These are the activations of a small neural network, seen along a few directions. Each row is one input.
In each table, some parts of the input vary, and every possible input appears once, in random order.
Descriptions start from the smaller parts, as in this example, which fits no table here: one of 4 places along a line, together with either a single point or (one of 2 separate values, together with one of 5 places around a ring) or one of 11 places around a ring.
Shared parts are said once, and a part with two or three values counts as separate values.

Rows:
r1: [  0.2  10.4   4.5  32.1   5.8   8.8  -5.2 -13.8 -16.0   9.9 -33.0  22.4
 -15.2  21.0  23.1  -2.4]
r2: [ 45.7  -6.9 -56.8 -27.2  -7.3 -11.5  61.1 -25.0  15.8 -44.5  77.8 -11.1
  14.9  -1.7 -69.7 -11.3]
r3: [ -6.1  21.9 -12.3  -6.9 -10.3  -4.2 -27.7  28.1  -5.6  -7.0  14.1   7.8
 -28.2 -27.8   9.0  22.5]
r4: [ 52.3 -24.1 -51.6  -4.4  17.6 -13.2  65.5 -69.7  38.5 -13.0  33.4  12.2
  14.5  36.9 -56.1 -30.5]
r5: [-12.2  15.3  17.8  -1.0 -14.4   9.8  -0.3  21.0 -33.5 -24.6  -8.8 -31.1
  13.8 -21.9   3.4   0.3]
r6: [ -8.0  26.3  -3.8  13.8 -16.7   8.1  -7.1  23.0 -31.6 -18.8   7.3  -7.4
 -20.6 -22.4  10.9   8.9]
r7: [ -2.2   2.4  -3.8  12.4  10.8  -0.6 -26.7 -13.6   9.5  20.1 -25.7  36.1
 -24.5  14.7  24.2   8.4]
r8: [-11.2 -14.1  13.4  -2.3  16.1   3.1 -23.9  -5.7  27.1  36.8 -18.4  15.3
  -5.0  16.2  22.4   4.7]
r9: [-16.9   3.6   3.0 -24.3  -5.3   2.3 -23.4  35.7   9.8  12.4  18.0  -9.4
  -4.0 -27.6   4.8  19.6]
r10: [-15.0 -25.7  36.8   5.2   8.1  -5.9  -5.2  -2.0  11.0  25.6 -28.5  -2.9
  17.8  18.5  14.0 -10.1]
r11: [-24.1 -11.6  26.2 -16.1 -15.9  -4.1  -8.3  33.6  -8.3   1.4   8.7 -28.9
  21.2 -27.3  -1.7   2.2]
r12: [ -2.5   2.5  26.6  18.7  11.3   7.2   1.2 -11.6 -16.7   1.6 -45.0  -2.8
  15.3  21.5  15.6 -12.3]
Question: Changing only one part turns r11 into r10. The same change can be made to r3. Which row results?
Answer: r7
Question: Describe the family of inputs behind these rows.
Answer: one of 2 separate values, together with either a single point or one of 5 places around a ring
Question: Change only the choice among 2 separate values in r2. List by row number the other rows that result.
Answer: r4

Rows:
r13: [-17.1  20.7  28.7  49.4   4.9  11.2 -30.7  -4.3 -35.8  13.3 -70.4  25.7
 -23.9  19.3  52.8   0.2]
r14: [ -2.5  41.0 -36.4 -11.4 -23.8   6.8 -21.6  41.0 -19.8 -25.7  46.0   1.2
 -41.1 -48.3   0.1  32.7]
r15: [ 47.7   3.7 -43.1  26.7   7.1  -5.0  54.2 -60.3  -4.9 -31.9   9.8  21.3
  -4.6  36.7 -32.7 -25.1]
r16: [ 22.7 -51.2  -6.8 -21.8  12.8 -15.7  52.2 -39.7  45.4  10.3  28.9 -12.5
  44.6  28.9 -47.7 -29.7]
r17: [ 33.7 -26.2 -47.8 -27.5  18.6 -18.2  21.1 -40.6  61.8  12.4  41.9  27.0
  -3.2  19.5 -38.2  -3.8]
r18: [-16.1  22.7   3.1  26.9  12.1  11.2 -54.6   6.3  -0.3  36.3 -41.2  46.8
 -50.1   9.8  55.5  23.7]
r19: [ 36.8 -19.8  -8.3   6.4  14.2  -0.6  67.7 -57.1   1.7 -25.1  -3.1 -15.2
  44.6  41.2 -42.2 -39.9]
r20: [-14.2   8.2 -13.8 -42.6 -19.4  -7.6 -27.5  50.8  10.2  -7.5  52.8 -14.5
 -11.2 -52.5 -10.7  30.0]
r21: [-11.5  16.7  23.6  -9.0 -23.5   8.9  17.3  35.6 -46.8 -42.8   7.0 -57.7
  33.2 -34.6 -13.8  -5.1]
r22: [-26.4 -15.0  26.4 -37.3 -24.5  -5.4   1.8  54.0  -5.1  -9.4  40.1 -54.6
  34.2 -46.1 -19.3   4.5]
r23: [-27.1  -3.0  62.8  29.6  11.5  15.3 -18.1  -2.3 -27.5  19.5 -82.2 -11.1
  23.1  23.2  44.1 -14.0]
r24: [-28.2 -10.3  25.6  -4.7  15.9  -2.9 -60.2  16.0  30.1  54.3 -35.3  30.9
 -21.0   5.6  45.2  21.7]
r25: [ 45.6   6.7 -69.0   4.0  15.0  -4.4  26.3 -49.4  31.6  -6.4  36.4  42.2
 -33.6  24.7 -26.8  -1.3]
r26: [ -2.1  39.8 -11.2  10.0 -31.2   6.2   4.4  33.0 -55.6 -50.5  19.0 -21.2
 -14.6 -40.5  -4.8   9.9]
r27: [-41.3 -33.8  66.2   1.3  10.4   0.1 -32.3  16.9  15.0  53.2 -49.9  -8.4
  23.5  13.2  38.5  -3.8]
Question: Describe the family of inputs behind these rows.
Answer: one of 3 separate values, together with one of 5 places around a ring
Question: Changing only the choice among 3 separate values turns r23 into r19. The same change can be made to r13. Which row results?
Answer: r15
Question: Change only the choice among 3 separate values in r20. List by row number the other rows that result.
Answer: r17, r24
Question: Change only the choice among 3 separate values in r16. List by row number the other rows that result.
Answer: r22, r27

Rows:
r28: [ 10.5 -24.7  -7.4  20.9  10.4 -19.3   3.4 -33.0  22.8  24.9 -12.7  43.1
 -13.7  32.5   2.0  -9.8]
r29: [  6.3 -18.6   5.8  25.1  15.8   7.8  24.9 -35.9  11.7  25.9 -18.3   7.8
   8.7  40.2   4.1 -23.1]
r30: [-72.6  21.6  82.2  24.3  -7.1  18.2 -92.7  68.8 -40.5  42.9 -84.7  -1.3
 -19.9 -24.2  93.3  29.5]
r31: [-12.3 -25.6  16.9 -15.0 -10.7   2.7  24.1  15.9   7.5   8.5  27.2 -35.5
  29.4  -9.5 -17.0  -9.2]
r32: [ -8.0 -29.8   5.0 -16.1 -15.4 -27.2   0.1  16.9  20.2   7.8  35.6  -4.9
   5.6 -15.4 -17.3   0.3]
r33: [ 15.6  40.8 -50.0 -10.2  -3.4  10.9 -15.4   5.5  -3.1 -20.0  26.7  14.7
 -38.4 -25.9  -2.5  25.0]
r34: [ 18.9   2.2 -26.3  -9.6  29.2   5.7 -17.0 -31.1  39.0  22.8  -8.0  40.3
 -19.7  29.2   8.2  11.8]
r35: [ -3.2 -14.9  22.3 -31.2  -3.4  -2.9  16.3   6.4  -5.6 -22.2   1.2 -42.4
  53.1 -12.6 -26.1 -12.3]
r36: [  5.8  16.6 -11.8  22.9 -14.5  13.0  26.0   6.2 -31.4 -20.9  23.0 -11.0
  -9.1  -5.2  -6.1  -5.6]
r37: [ -1.0  -0.1 -16.7 -46.9   7.1  -1.9 -16.9  22.9  36.6   9.0  36.6  -8.2
  -0.5 -23.9 -13.5  20.2]
r38: [ 17.0  29.7  -5.6   6.9  -9.1   5.7  22.5  -0.6 -41.8 -50.2  -5.7 -19.6
  11.7  -6.3 -15.3  -5.7]
r39: [ 17.2  -8.3  12.9  10.5  23.6   2.0  20.8 -45.2   2.9  -6.0 -47.0  -2.5
  27.0  36.2  -3.1 -25.4]
r40: [  5.8  11.1 -27.2  18.4 -22.4 -14.7   4.0   3.2 -18.3 -22.6  25.9  19.5
 -34.3 -14.9  -6.6   4.4]
Question: Describe the family of inputs behind these rows.
Answer: either a single point or (one of 3 separate values, together with one of 4 places along a line)
Question: Change only the choice among 3 separate values in r33. List by row number the other rows that result.
Answer: r34, r37

Rows:
r41: [-35.4   7.3  27.2  -2.5 -10.8   1.8 -46.8  46.5  -8.2  21.0 -11.5  -0.1
 -16.8 -26.3  34.6  23.0]
r42: [  9.5 -38.5  31.5  22.1  29.0  -2.4  30.2 -55.5  18.6  25.9 -53.7   3.9
  38.4  60.4   1.1 -38.5]
r43: [  0.1  -6.4  16.0   0.2 -10.9   3.8  33.0   3.1 -22.3 -23.3   5.7 -37.0
  33.4  -4.1 -19.1 -17.7]
r44: [ 29.0  13.0 -50.0  -9.1  -5.1  -8.5  17.4 -13.9   7.1 -27.2  41.5  13.9
 -18.9  -8.8 -30.0   5.1]
r45: [ -5.8 -25.7  20.5 -16.8  -7.5  -6.9  23.9   8.0   2.3  -4.9  15.7 -34.6
  40.0  -6.4 -23.5 -15.1]
r46: [  0.1 -10.4  17.9  -9.4  -9.6  -3.9  26.5   3.3 -15.7 -24.4   3.5 -35.8
  37.8  -6.9 -22.5 -16.1]
r47: [ 38.9 -13.6 -37.5  19.9  32.2  -6.7  18.1 -69.8  39.9  21.0 -11.6  57.9
 -20.2  59.6  -6.1 -12.9]
r48: [ 21.8  -3.1 -46.2 -17.1  -3.9 -11.3  15.2  -9.8  26.0  -8.2  53.9  12.9
 -17.6  -8.1 -30.0   5.8]
r49: [-23.4  -2.3  35.1  36.0  23.7   9.7 -48.0 -14.8   5.2  53.5 -80.1  41.4
 -22.7  35.3  63.4   3.8]
r50: [-29.9  27.5  22.7  15.0 -13.2  12.4 -41.0  41.6 -33.2   4.0 -21.2  -2.2
 -23.3 -24.9  40.0  20.1]
r51: [-30.3  23.2  24.3   5.6 -11.7   5.1 -47.4  42.6 -27.1   3.1 -23.8  -0.3
 -19.9 -27.8  37.4  22.2]
r52: [ -0.8 -14.6  16.6 -19.5  -2.4   1.3  25.0   3.8  -1.5 -12.5   9.1 -38.6
  42.2  -4.6 -23.1 -14.1]
r53: [ 28.4  17.1 -50.8   0.2  -6.4  -1.3  24.2 -13.5  -0.2 -25.7  43.1  11.9
 -22.3  -5.6 -27.0   3.0]
r54: [-29.4  18.2  22.9  -5.1  -5.5   9.9 -46.1  41.7 -12.4  13.4 -17.9  -3.9
 -14.8 -25.1  34.8  24.3]
r55: [ 27.4   8.2 -50.2 -19.4   2.1  -2.9  15.8 -13.4  21.5 -15.7  47.2  10.7
 -15.2  -6.6 -30.1   7.0]
Question: Changing only one part turns r47 into r42. The same change can be made to r44. Which row results?
Answer: r46
Question: Describe the family of inputs behind these rows.
Answer: one of 3 separate values, together with either a single point or one of 4 places along a line
Question: Change only the choice among 3 separate values in r43. List by row number the other rows that result.
Answer: r50, r53
Question: Which other rows agree with r50 in the choice among 3 separate values? List them by row number.
Answer: r41, r49, r51, r54
